These are the activations of a small neural network, seen along a few directions. Each row is one input.
Each table varies a few parts of the input and shows all the possible inputs, shuffled.
Descriptions start from the smaller parts, as in this example, which fits no table here: one of 8 places around a ring, together with either a single point or one of 11 places along a line or (one of 3 separate values, together with one of 6 places along a line).
Shared parts are said once, and a part with two or three values counts as separate values.

Other details of the inputs vary at random and push rows far along two fixed directions, the same in every table; ignore that.

Rows:
r1: [  0  -3   3  -5  -8  10   0  -6   3   2  -1 -14   9  10]
r2: [ -2  -1  12 -10 -11   9   6  -6  10  -3   5 -10  17  15]
r3: [  0   2  -7   4   6  -8   2  10  -5  -1  -1   9 -13 -12]
r4: [ -3  -2  12 -11 -11   4  11  -3  14  -6  10 -12  11  16]
r5: [ 3  2  0  5 -4  6  8  3  3 -7  9 -9 -7  2]
r6: [  0  -3   6  -3  -7   8   4  -4   7  -4   4 -11   6  11]
r7: [ 3  3  3  2 -2  7 10  0  3 -9 11 -5  0  3]
r8: [ -3  -2  -6   0   1  -6  -8   4  -5   7 -11   9  -3  -9]
r9: [ 0 -2 11 -7 -9  7  7 -4 10 -5  6 -8 13 12]
r10: [ -2  -3  -5  -3   1  -4  -9   2  -7   9 -12   7   0  -7]
r11: [-10  -4   8 -23  14 -25  -2   5  -8 -14  -6   7 -12   7]
r12: [-2  0 -6  4  3 -8 -4  6 -5  0 -7  7 -8 -9]
r13: [  7   2  -5  17 -12  17   4   0   6   2   5 -12  -1  -1]
r14: [ -9  -1   7 -21  15 -25   1   9  -8 -13  -4  12 -12   3]
r15: [ -1  -4 -11   2   1  -5 -12   6  -8  12 -15   3  -9  -9]
r16: [ -2  -1  -6   1   2  -9   0   9  -2   1  -4   4 -15  -8]
r17: [ 0  1  8 -2 -5  6  8 -4  5 -5  8 -2 13  6]
r18: [ -9  -4   6 -20  15 -24  -5   3 -11 -11  -9  13  -5   2]
r19: [ 0 -1 10 -7 -8 10  4 -9  6 -3  3 -9 15 11]
r20: [  5  13 -10   8  24  -9 -13 -10  -5   8   5  12  -4  -2]
r21: [ -1  -2  -6  -1   2  -4 -10   2  -8   8 -13   5  -3  -7]
r22: [ -1   0  -7   4   4  -8  -1   8  -4   1  -3   9 -10 -12]
r23: [-2 -1 10 -8 -9  5 10 -3 11 -5  9 -6 13 10]
r24: [-10  -3  10 -24  13 -25   0   6  -6 -12  -5  11  -6   6]
r25: [ -1  -3  -7   3   3  -5 -10   3  -8   4 -12   1  -9  -6]
r26: [  0  -2  10 -11  -8  11   3 -11   5  -1   3 -11  18  13]
r27: [  1   1   4  -1  -7   4  12   4  10  -4  11 -10  -2   5]
r28: [ -2  -2  13 -12  -9  11   6 -11   4   0   5  -6  22  14]
r29: [ -1  -2  -6   3   2  -6  -6   5  -4   4  -9  10  -6 -10]
r30: [ -1   0  -7   5   4  -4  -8   1 -11   6 -12  12  -3 -13]
r31: [  0   1  -5   4   6  -6  -2   4  -7  -4  -3   7 -10  -9]
r32: [ 26  18 -30  61   1  27 -14 -12   1  25  13  -9  -8 -19]
r33: [ -4  -4  13 -15 -13   7   7  -5  13  -2   6 -13  15  19]
r34: [ 2  1  5  2 -3  7 10 -2  4 -5 10 -1  8  1]
r35: [ 1 -1  9 -4 -6  9  5 -6  6 -5  5 -6 11  9]
r36: [ -2  -4  -6   1   1  -8  -5   7  -3   5 -10   5 -10  -6]
r37: [ 1  2 -4  3  8 -7  3  7 -7 -5  1 10 -7 -9]
r38: [  1  -1  -6   7   6  -4  -6   3 -10   4  -9  13  -5 -13]
r39: [ 21  10 -20  52  -2  33  -7 -10  13  27  18 -11  -1 -14]
Description of these inputs: one of 3 separate values, together with either a single point or (one of 2 separate values, together with one of 6 places along a line).
Question: The inputs of r16 and r11 match in every part but the choice among 3 separate values. If r36 is changed in the same way as r16 into r11, which row does it become?
Answer: r6
Question: Which other rows does r34 become when the choice among 3 separate values takes its other values? List them by row number.
Answer: r22, r31
Question: List by row number the other rows that have the choice among 3 separate values in common with r17.
Answer: r2, r9, r12, r14, r20, r21, r24, r28, r30, r34, r37, r38

Rows:
r40: [  5   4 -14  17  26 -13 -22  -7 -17  13  -9  16 -13 -13]
r41: [-13   3  32 -40  17 -31  31   8   6 -49  29   2  -9  25]
r42: [ 18  -2 -22  53 -46  59  11   8   9  16  -6 -20   4 -29]
r43: [  4   4 -19  19  23 -17 -26   4 -11  15 -12  14 -21 -15]
r44: [-17  -5  27 -47  13 -29  -2 -10  11 -13   4  -3   9  38]
r45: [ 22  21   1  33  -8  51   7 -36  18  12  35 -17  43  11]
r46: [-24 -19  32 -56 -17 -17  16   8  -6 -26 -19   4  22  19]
r47: [ 21  16 -11  46 -17  34  37  13  24 -11  44 -15 -12 -13]
r48: [  1   1 -20  13  14 -16 -23   1 -14   9 -18   6 -27 -12]
r49: [  0  -2 -22   7   9 -14 -18  11 -18  11 -22   5 -28 -18]
r50: [  4   2 -17  14  22 -15 -26  -1 -15   8 -13   9 -19 -10]
r51: [-18 -12  27 -56  -1 -20   7   0  -2 -19  -7  -6   9  30]
r52: [ -7 -12 -16   6  -4  -9  -8  24 -15   8 -32  21 -20 -32]
r53: [ -9 -14 -18   6 -14  -9  -4  27 -19   8 -35  23 -16 -40]
r54: [  5   6 -15  21  27 -16 -22  -3 -14  19  -7  21 -15 -18]
r55: [ -7   9  30 -43  32 -25  -4 -28  -1 -10  17  19  35  32]
r56: [  9   3   9   7 -33  43  21 -10  32   8  27 -41  25  24]
r57: [  5  -2  15   0 -42  44  26  -7  33   2  24 -37  31  23]
Question: What is each input in this table made of?
Answer: one of 2 separate values, together with either a single point or one of 8 places along a line
Question: The inputs of r52 and r42 match in every part but the choice among 2 separate values. If r57 is changed in the same way as r52 into r42, which row does it become?
Answer: r51
Question: Which other rows does r43 become when the choice among 2 separate values takes its other values? List them by row number.
Answer: r50
